A small network was shown many inputs. Here are its activations along a few directions, one row for each input.
In each table, some parts of the input vary, and every possible input appears once, in random order.
Descriptions start from the smaller parts, as in this example, which fits no table here: one of 6 places along a line, together with either a single point or one of 9 places around a ring or (one of 2 separate values, together with one of 8 places around a ring).
Shared parts are said once, and a part with two or three values counts as separate values.
In the rows, 128 means zero.

Other details of the inputs shift rows strongly along three fixed directions, in all tables alike. That doesn't count.
To show where, the next rows are all for the same input, with only those details redrawn:
[115 124 138 126 191  64 150 101  99 102 125  97 148]
[201 118 100 197  91 205  25 189 105 134  69 139 103]
[144 157  83 104  96 128 129 125 126 188 154 105 141]
[171  85 154 219 186 141  46 165  78  48  41 131 110]
[112 210 191 127 115  97  19  62 100 142  84 193  78]

Table:
R1: [103  98 166 118 171  80 193 119 118  86 139 141 121]
R2: [124 166 102  92 100 162 134 131 161 167 155 100 148]
R3: [109 102 164 134 162  80 193 104 105  83 148 135 126]
R4: [120 145  83 117  79 124 140 132 116 190 155 120 140]
R5: [116 124 170 109 202 108 169 102 128  84 141 113 151]
R6: [ 95 110 160 135 170 100 192  94 100  85 136 132 148]
R7: [ 98 138  74 120  57 140 143 115 155 153 154 133 161]
R8: [107 175 225 113 114 105  40  84 141 143 102 217  37]
R9: [209  99 124 184  99 217  35 199 141 125  99 156  71]
R10: [164  11  56 183 150 186 158 238 165  67 104  59 188]
R11: [129 116 174 108 194  88 171 112 133  82 152 116 128]
R12: [ 74 118 146 140 163  90 178  99 106  82 123 111 152]
R13: [132 114 164 121 180  84 182  97 115  81 146 119 126]
R14: [126 164  91 105  86 159 145 115 143 166 149 104 146]
R15: [ 95 196 211 113 119  97  18  89 122 153  78 196  71]
R16: [126 102 152 126 185  72 171  95 117  92 149 118 114]
R17: [131 142 124  86  97 168 158 138 160 180 158 127 135]
R18: [114 140  86 101  87 125 140 147 128 193 147 126 135]
R19: [119 153  84  93  88 148 121 123 183 152 158 115 163]
R20: [ 97 147  93 101  77 155 156 137 145 171 143 125 140]
R21: [118 139 107  96  83 165 170 133 140 173 156 146 136]
R22: [119 123 159 122 188 104 180  86 110  82 135 117 149]
R23: [154  47 171 215 171 145  78 182  99  42  58 173  70]
R24: [112 126 149 113 205  67 139 117 117 104 131  94 150]
R25: [122 151  74 106  74 144 132 107 165 151 152 118 161]
R26: [132 123  97 117  74 132 161 127 135 180 179 140 106]
R27: [110 150 110  91  90 158 144 142 165 177 144 107 139]
R28: [204  32  46 196 168 171 156 228 104  94 110  43 174]
R29: [145 134 128  85  89 148 160 148 165 178 169 130 113]
R30: [ 60 187 184 125  83 110  33  67 141 110  75 228  92]
What is each input in this table made of? -> one of 5 places around a ring, together with either a single point or one of 5 places along a line
Changing only the place on the ring of 5 turns R2 into R14. The same change can be made to R5. Which row results? -> R22
Start at R7 and move only the place on the line of 5, one step at a time. The first step leads to R12. Which rows follow, in order? -> R6, R3, R26
Start at R10 and move only the place on the line of 5, one step at a time. The first step leads to R27. Which rows follow, in order? -> R17, R29, R8
Which other rows does R18 become when the place on the ring of 5 takes its other values? List them by row number. -> R4, R15, R24, R28

Table:
R31: [102 150 162 115 119 128 102 102 147 127 122 165  99]
R32: [130 125 137 161 133 126  87 131 103 119  92 134 115]
R33: [127 139 109 104  83 160 143 150 160 168 155 127 126]
R34: [161  84 162 182 180 141  80 159 105  71  81 145  95]
R35: [112 130 142 153 132 143  85 132 127 106  90 137 126]
R36: [136 138  95 118  73 158 147 127 139 163 159 137 139]
R37: [ 90 152 143  92 158  61 190  70 109 131 157 113 138]
R38: [124 159 170 110 118 128  81 102 143 138 114 168  93]
R39: [105 129 143 146 130 118  98 118 112 113  97 153 128]
R40: [ 87 141 138  97 156  96 185  90 132 112 150 110 152]
R41: [133 146 101 113  80 169 141 127 154 158 159 124 139]
R42: [106  52 125 134 206  77 222 137 122  68 143  93 162]
R43: [174 104  84 126 104 171 144 189 137 168 155 102 130]
R44: [168 113  92 151  95 168 134 153 123 146 141 113 128]
R45: [123 171 160 113 125 129  99  95 126 129 111 151 117]
R46: [151  66 134 174 173 126 137 161 110  81 104 115 114]
R47: [139 101  63 105 151 102 198 152 136 146 175  59 176]
R48: [117 164 149 114 123 108  81 102 138 129 110 146 120]
R49: [111 166 154 116 128 116  82 100 131 140 106 144 125]
R50: [130 131 104 109  75 149 149 149 145 173 154 141 126]
R51: [124 136  80 113  73 140 130 137 143 167 147 130 141]
R52: [ 97 160 146 121 114 116  87 101 141 121 113 152 117]
R53: [151 130  72 130  77 147 122 154 135 172 142 109 131]
R54: [129 124 143 158 124 146 107 129 107  98  94 158 119]
R55: [150 136 145 151 145 143  93 130 102 109 101 141 112]
R56: [176 119  94 142 109 174 126 157 127 147 146 112 134]
R57: [178  38 128 187 185 162 136 213 121  56  89  90 140]
R58: [105 132 156  99 182  76 183  82 131  99 152 104 156]
R59: [119 150 167 122 115 108 106 111 118 142 124 159  89]
R60: [ 86 155 140  85 174  54 164  78 117 143 156 105 152]
What is each input in this table made of? -> one of 5 places around a ring, together with either one of 2 separate values or one of 4 places along a line
List by row number the other rows that have the place on the ring of 5 in common with R55. -> R34, R43, R47, R56, R60
Which other rows does R46 become when the choice among 2 separate values takes its other values? List them by row number. -> R59

Table:
R61: [ 90 165 184 132 149 111 105  75 127  88 111 159 113]
R62: [138  90 126 137 172  98 193 140 102  95 148  98 150]
R63: [112 175 160 128 167  70  68  78  94 120  95 130 123]
R64: [125  77 123 140 181  97 191 141 104 111 144 100 141]
R65: [160  81  97 161 125 188 104 197 145 102 102 123 139]
R66: [111 158 202 112 163 102 104  91 123 110 106 151 105]
R67: [103 145 183 122 151  77 105  95 113 113 107 162  81]
R68: [101 152 177 129 141 102 110  65 115  91 105 170 115]
R69: [197  83 101 176 122 192 118 176 117 109 111 120 122]
R70: [130  76 129 130 179  88 173 147 135 103 146  89 144]
R71: [ 62 181 138  53  96  66 157  63 167 182 181 141 136]
R72: [146 171  11  93  36 170 127 148 152 238 169  78 178]
R73: [117  92 118 144 158 105 191 137 111  85 137 104 163]
R74: [ 85 119  68  62 118  77 250 118 156 173 201  73 170]
R75: [149 225 113  80  11 198  70 103 159 238 170 170  84]
R76: [152  73  95 184 111 183 117 187 114 116 102 129 129]
R77: [163  90 112 166 118 199 110 190 140 106  92 112 141]
R78: [164 149 168 155 107 179  12 152 131 125  75 194  71]
Changing only one part turns R77 into R66. The same change can be made to R68. Which row results? -> R69
What is each input in this table made of? -> one of 2 separate values, together with either a single point or one of 8 places around a ring
